Each row below holds a small network's activations on one input, seen along a few directions.
In each table, some parts of the input vary, and every possible input appears once, in random order.
Descriptions start from the smaller parts, as in this example, which fits no table here: values(2) and (point or line(9) or (line(4) and ring(5))).
Shared parts are said once, and a part with two or three values counts as separate values.
In the rows, zero is written as 128.

Other details of the inputs vary at random and push rows far along two fixed directions, the same in every table; ignore that.

Table:
r1: [121 100 119 110 129 131 153 131 127 129 117 118 117 148]
r2: [140 141 137 141 122 118 119 130 126 137 138 127 138 127]
r3: [121  99 114 108 140 129 144 126 140 140 112 125 122 133]
r4: [132 138 139 151 124 123 123 126 118 126 142 132 138 130]
r5: [136 138 128 147 123 119 115 124 132 131 139 142 130 116]
r6: [112  95 113 119 138 138 150 122 133 128 118 130 121 135]
r7: [139 143 144 133 116 119 118 130 122 134 137 126 133 130]
r8: [112 101 125 105 147 138 142 117 135 134 111 133 120 135]
r9: [128 141 134 143 122 124 116 121 127 131 139 144 133 115]
r10: [136 137 129 152 120 120 119 127 129 128 142 136 133 122]
r11: [139 152 145 120 123 119 122 137 125 132 137 136 131 118]
r12: [134 152 137 123 116 120 123 138 124 129 141 140 126 117]
r13: [125 143 141 141 119 128 118 124 122 127 141 140 132 126]
r14: [124  95 114 117 148 132 143 121 142 135 114 128 120 131]
r15: [134 142 128 143 113 118 121 131 128 133 141 132 134 125]
r16: [141 151 142 131 117 121 132 141 116 125 142 129 132 131]
r17: [116 100 106 110 134 130 145 127 140 136 115 129 117 132]
r18: [120 101 121  99 134 130 144 126 136 137 111 125 117 136]
r19: [115  98 127 110 147 139 145 120 129 132 116 128 122 143]
r20: [133 144 136 134 107 119 120 131 124 130 140 132 129 127]
r21: [136 151 138 127 114 122 128 140 121 126 143 135 129 123]
r22: [142 150 146 125 123 122 126 139 120 131 140 130 134 126]
r23: [142 136 137 150 130 121 118 126 127 133 140 131 137 125]
r24: [108 101 117 107 140 140 143 119 134 130 114 137 115 133]
r25: [121 177  69 134 142 182  62 145 130  33  61  22 139 104]
r26: [128 142 145 145 123 126 121 126 116 125 140 133 134 133]
r27: [116  98 119 112 148 137 144 117 138 135 113 130 122 131]
r28: [116 102 113 101 128 131 145 127 136 133 114 128 111 134]
r29: [140 136 133 156 125 119 123 129 123 126 142 130 136 130]
r30: [134 138 143 145 129 125 118 123 122 133 140 133 140 125]
Description of these inputs: ring(5) and line(6).
Q: Changing only the ring(5) part turns r28 into r20. The same change can be made to r17. Which row results?
A: r15
Q: Change only the ring(5) part in r9. List by row number the other rows that result.
A: r4, r6, r27, r30
Q: A walk changes only the line(6) part. It starts at r22 and steps to r7. List the rest of the walk in order.
A: r2, r23, r30, r19
Q: A walk changes only the ring(5) part. It starts at r24 and steps to r8. List the rest of the walk in order.
A: r19, r26, r13

Table:
r31: [142 117 173 136 109  97 159 126 111 165 172 172 121 160]
r32: [140 133 176 116 103  85 151 127 124 185 166 186 122 138]
r33: [127  78 146 141 124  99 152  97 136 182 151 180 123 143]
r34: [129 174 142 134 126 143  97 131 115  99 121 111 136 126]
r35: [113  65  81  78 158 135 184 138 148 137  97 118 104 143]
r36: [ 96  40  85  96 169 149 169 112 150 141  83 110 115 160]
r37: [134 190 128 120 108 133  82 146 128  98 113 106 130 104]
r38: [127 190 128 133 114 141  92 141 118  84 123 109 134 111]
r39: [154 119 164 138 125  82 154 126 125 188 168 175 138 140]
r40: [ 92  45  62  84 156 148 177 122 156 136  85 114 102 149]
r41: [ 92  51  88 113 158 146 179 118 139 134 103 128 114 155]
r42: [144 158 122 140 144 135  96 137 126 105 111  92 146 117]
r43: [128 130 169 114 103  93 152 124 125 187 177 197 125 124]
r44: [114 104 160 113 127 116 170 117 117 167 160 187 124 139]
r45: [131 122 190 127 121 101 150 109 114 186 173 190 135 138]
r46: [136 166 127 139 113 139 105 143 110  87 128 107 126 125]
r47: [127 123 187 131 120 104 151 112 113 182 177 194 136 141]
r48: [139 129 181 125 112  91 152 122 118 182 167 185 128 149]
r49: [143 160 131 149 145 135  98 133 120 104 116  93 147 119]
r50: [132 123 185 122 117  98 147 114 119 190 172 192 136 136]
r51: [121 160 116 179 123 145  79 116 122  84 123 112 139 103]
r52: [140 130 179 120 108  88 151 123 121 185 166 186 126 144]
r53: [129 152 106 146 126 135  86 124 138 113 109  98 141 111]
r54: [140 165 126 153 133 136  99 132 131  97 135 121 137 100]
r55: [133 124 183 118 114  94 146 115 122 193 170 192 134 131]
r56: [133 154 121 159 115 128  77 112 135 113 121 117 136 102]
r57: [128  99 168 174 117  96 144  98 123 177 176 193 133 145]
r58: [140  98 145 128 127 101 172 124 136 176 167 190 116 129]
r59: [129 143  96 109 125 150 107 146 134  90  89  59 131 119]
r60: [133 165 120 131 110 136 106 146 117  84 125 103 123 122]
r61: [149 160 137 150 141 134  86 125 131 110 125 113 144 106]
r62: [121 154  92 150 123 143  96 131 134 101 114 102 135 109]
r63: [147 118 171 127 107  91 154 128 116 173 166 168 121 155]
r64: [147 116 169 151 131  93 160 125 117 176 173 175 140 149]
r65: [127 188 131 138 119 146  92 139 112  83 121 110 135 114]
r66: [121  66  98  82 160 129 177 131 146 148  97 120 111 144]
r67: [141 173 133 154 116 142  95 139 113  91 126  81 150 126]
r68: [144 182 110 147 124 133  94 148 125  96 124 101 140  99]
r69: [151 174 119 140 127 136  78 136 139  99 118 108 136  89]
r70: [139 106 139 112 103 100 165 141 130 167 151 147 125 143]
r71: [116  63 109  73 143 133 175 131 137 139  98 116  97 160]
r72: [147 158 143 156 145 137  89 122 127 106 126 111 143 108]
r73: [129 192 123 127 109 140  90 145 121  91 120 110 129 105]
r74: [128 137  98 115 136 160 108 141 128  83  85  52 136 130]
r75: [140 171 125 160 139 147  88 132 125  85 127 110 140  98]
r76: [147 168 120 142 126 130  93 135 138 108 131 121 131  94]
r77: [ 83  26  50  52 166 177 205 141 146  94  57  67  97 163]
r78: [125 147 119 162 139 142  87 118 127 106 113  95 148 123]
r79: [122 187 126 125 115 147  84 136 122  97 123 113 137  91]
r80: [147 118 178 134 109  92 157 123 111 171 170 170 120 157]
r81: [ 93  26  60  46 171 171 192 134 151 111  48  59  99 164]
r82: [126 158 110 166 111 133  88 118 131 104 129 125 131 100]
r83: [133 108 148 156 100  86 147 107 133 184 178 199 121 130]
r84: [ 93  27  72  59 175 174 196 128 141 107  55  60 102 170]
r85: [ 87  46  73  99 160 151 181 120 148 127  93 117 109 153]
r86: [143 159 140 159 143 141  91 125 127 102 130 115 143 110]
r87: [ 86  27  40  38 163 175 199 146 155 101  49  60  89 157]
r88: [138 165 121 153 136 138 107 142 118  96 125 106 143 113]
r89: [150 181 115 139 124 127  86 147 131 103 117  98 142 100]
r90: [124 127 174 125 109  99 159 120 117 177 181 200 131 130]
r91: [113  64 108 104 166 139 184 130 131 139 110 127 117 155]
r92: [127 177 137 117 113 135  85 135 129 115 122 120 137  95]
r93: [136 167 115 126 105 134 104 150 120  92 123 104 119 116]
r94: [135 162 129 138 118 143 102 140 110  89 124 100 127 129]
r95: [141 164 126 120 110 128  95 144 126 102 114  95 122 117]
r96: [ 87  25  62  61 172 181 201 134 138 100  58  66 101 170]
r97: [109  87 117  75 129 123 178 135 139 151 120 151  99 147]
r98: [126 105 154 167 107  91 152 105 126 172 181 199 127 134]
r99: [128 176 141 119 119 136  83 130 127 117 120 116 139  96]
r100: [117 147 109 164 137 150  92 125 125  97 116  98 145 122]
r101: [155 115 168 137 122  86 148 118 135 188 171 190 128 124]
r102: [129 153  99 143 121 136  88 130 140 110 110 102 138 109]
r103: [137 106 154 153 100  84 143 106 135 187 172 198 124 130]
r104: [140 179 114 142 100 136  99 153 119  93 128  89 141 109]
r105: [125 146 103 131 125 157 117 145 117  77 105  74 137 125]
r106: [120 174 143 136 128 150  90 126 113 102 129 120 144 109]
r107: [131 158 123 170 126 140  66 110 130  98 115 104 144 107]
r108: [121 158 120 180 127 147  74 114 122  88 123 109 141 108]
r109: [102  47  89  97 160 139 167 112 151 150  91 118 116 155]
r110: [126 164 122 175 132 143  76 122 124  98 122  98 153 120]
r111: [138  92 164 143 139 104 170 116 126 177 173 191 126 142]
r112: [127 176 139 136 123 143  99 134 112  97 126 116 135 123]
r113: [114  66 101  67 132 129 178 141 142 137 100 122  91 153]
r114: [138 128 186 130 115  94 155 117 112 179 169 184 127 151]
r115: [143 122 155 145 120  89 168 133 121 171 177 181 134 138]
r116: [151 161 134 146 137 131  85 126 134 113 124 114 141 101]
r117: [108  63  91  65 134 135 183 142 142 131 100 119  87 155]
r118: [128 148 133 175 129 136  78 105 125 105 123 113 142 113]
Q: What is each input in this table made of?
A: line(8) and ring(11)
Q: Changing only the line(8) part turns r52 into r71. The same change can be made to r38. Which row results?
A: r60
Q: Changing only the line(8) part turns r85 into r90. The same change can be made to r102. Which row results?
A: r92
Q: Change only the line(8) part in r94. List by row number the other rows that result.
A: r91, r96, r100, r106, r108, r111, r112
Q: Change only the line(8) part in r45. List by row number the other rows that result.
A: r49, r72, r78, r80, r84, r114, r118

Table:
r119: [128 131 135 138 133 132 123 122 125 127 130 126 134 127]
r120: [130 133 125 133 127 128 123 130 130 126 133 132 128 122]
r121: [130 135 123 133 127 125 124 131 131 128 131 131 129 121]
r122: [123 133 127 136 124 130 124 126 126 123 131 133 129 125]
r123: [126 131 136 137 134 133 123 123 124 125 130 128 136 128]
r124: [116 103  99 108 145 142 142 130 140 120 104 114 118 130]
r125: [134 132 123 133 125 124 123 131 134 128 131 129 129 120]
r126: [128 133 134 135 135 130 123 124 126 124 129 132 132 125]
r127: [135 143 133 116 118 122 132 144 122 126 130 120 127 131]
r128: [124 147 139  98 120 127 115 129 132 134 123 137 122 113]
r129: [134 129 131 137 131 127 121 125 130 131 129 123 136 127]
r130: [127 132 125 136 122 128 122 127 127 126 131 130 128 124]
r131: [128 131 126 138 125 125 120 124 129 129 128 126 131 130]
r132: [123 132 128 136 124 130 124 126 125 123 131 132 129 125]
r133: [127 129 129 138 125 128 119 123 127 127 130 127 129 131]
r134: [109  72 107 100 156 145 161 121 137 132 103 119 116 146]
r135: [112  78  96 101 142 139 159 125 142 130 102 118 112 139]
r136: [128 133 127 133 128 129 125 128 129 124 133 132 128 121]
r137: [123 134 118 103 130 143 133 142 122 105 111 103 123 133]
r138: [130 130 133 137 133 131 121 124 126 129 130 126 134 128]
r139: [132 132 129 135 133 125 122 126 129 129 127 128 132 124]
r140: [123 130 132 139 126 130 121 122 125 124 130 130 131 131]
r141: [131 132 133 136 134 129 123 123 127 126 129 130 130 124]
r142: [109  69 106  99 156 139 167 121 139 139 104 122 116 148]
r143: [132 144 137 115 119 128 133 140 118 122 132 124 127 133]
r144: [125 131 127 136 123 128 124 125 126 124 131 130 128 123]
r145: [127 131 125 136 122 127 122 128 127 126 131 130 128 124]
r146: [125 132 126 136 123 129 124 125 126 125 131 130 128 124]
r147: [127 129 129 138 125 128 119 124 127 127 130 127 129 130]
r148: [127 135 128 133 129 131 125 128 129 123 132 134 129 123]
r149: [125 147 139  98 120 128 116 129 132 134 123 138 121 113]
r150: [125 129 131 139 125 128 121 122 126 125 130 127 130 129]
r151: [135 144 133 116 118 123 132 144 123 127 130 120 126 132]
r152: [133 133 129 135 133 125 122 126 129 130 127 129 132 125]
r153: [135 143 135 115 118 126 131 143 120 125 131 122 125 132]
r154: [131 130 122 136 120 123 123 128 131 128 130 127 130 122]
r155: [132 132 131 135 133 128 121 126 128 127 129 130 130 125]
r156: [132 131 132 135 133 128 121 126 127 127 129 130 130 125]
r157: [130 134 125 133 127 128 123 130 130 126 132 132 128 122]
r158: [132 129 126 138 123 124 120 124 131 129 128 124 131 129]
r159: [134 142 136 116 118 126 133 140 119 122 132 122 126 131]
r160: [124 131 132 139 126 131 121 122 125 124 129 130 131 132]
r161: [136 131 129 135 131 124 121 126 131 130 127 127 131 124]
r162: [135 133 122 133 125 124 124 130 134 129 131 129 129 121]
r163: [131 128 126 138 123 124 120 124 131 129 129 124 131 128]
r164: [107  81 110 104 156 149 157 120 135 126 103 119 119 144]
r165: [127 133 122 135 122 125 123 128 129 128 130 129 130 124]
r166: [141  70 182 134 115  69 198 111 126 228 195 221 126 162]
r167: [112  97 110 109 153 147 145 123 135 117 102 117 119 136]
r168: [128 130 135 137 133 131 123 122 125 127 130 126 135 127]
r169: [131 131 131 137 133 128 122 125 128 131 129 125 136 127]
r170: [129 134 127 133 128 129 125 127 129 125 132 132 128 121]
r171: [139 142 133 116 116 122 132 144 125 127 130 118 126 131]
r172: [138 141 133 116 116 121 132 144 125 126 130 118 126 130]
r173: [127 132 122 135 122 124 123 128 129 128 130 129 130 123]
r174: [126 134 128 133 129 130 125 128 128 123 133 134 129 122]
r175: [135 142 135 115 118 125 131 143 120 124 132 121 125 132]
r176: [127 130 127 138 125 124 120 124 128 129 129 126 131 129]
r177: [130 131 133 136 134 129 123 124 126 125 129 130 130 124]
r178: [136 130 129 135 131 124 121 126 131 129 127 126 132 123]
r179: [126 130 130 139 125 129 121 121 126 126 130 127 129 130]
r180: [134 143 136 116 118 127 133 140 119 123 132 122 126 132]
Q: Changing only one part turns r173 into r165. The same change can be made to r139. Which row results?
A: r152
Q: Changing only one part turns r172 into r171. The same change can be made to r166. Which row results?
A: r129
Q: What is each input in this table made of?
A: values(2) and (point or (line(5) and (point or ring(5))))
Q: Change only the ring(5) part in r119. List by row number the other rows that result.
A: r141, r146, r170, r179
Q: Change only the values(2) part in r155. List by row number the other rows that result.
A: r156
Q: Change only the values(2) part in r147. List by row number the other rows that result.
A: r133

Table:
r181: [140 122 141 140 134 113 146 131 122 144 144 139 133 142]
r182: [133 110 120 152 129 112 127 116 143 150 141 153 133 120]
r183: [130 128 148 130 138 121 140 127 121 142 140 149 132 134]
r184: [130 152 131 109 132 139 104 132 132 116 108 107 134 115]
r185: [138 126 131 126 109 107 148 136 128 140 145 144 119 132]
r186: [126 116 131 147 119 120 135 123 124 137 138 136 128 144]
r187: [135 124 134 134 121 124 145 135 122 134 144 132 130 141]
r188: [127 129 145 125 124 127 141 128 121 137 146 148 129 135]
r189: [120 140 127 138 136 143 108 118 122 110 118 115 138 119]
r190: [129 153 125 110 125 139 105 137 127 111 114 114 124 114]
r191: [ 97  38  82  91 167 157 183 119 140 125  81  99 110 157]
r192: [138 114 140 141 132 120 134 124 126 137 139 133 129 137]
r193: [126 153 120 117 119 137 112 136 129 103 116 118 121 111]
r194: [140 130 130 118 118 115 134 138 126 139 135 131 123 132]
r195: [115 143 123 138 127 142 104 119 124 105 118 117 129 126]
r196: [124 119 126 143 134 120 121 109 143 150 137 158 126 112]
r197: [130 124 130 129 110 111 146 138 126 146 148 141 127 134]
r198: [127 139 134 133 139 143 104 122 126 107 118 115 131 118]
r199: [118 152 116 118 121 140 110 137 127 106 118 112 128 113]
r200: [140 147 125 120 128 129 111 136 132 120 114  99 136 123]
Q: What is each input in this table made of?
A: values(2) and (point or line(9))
Q: Change only the values(2) part in r197. List by row number the other rows that result.
A: r199
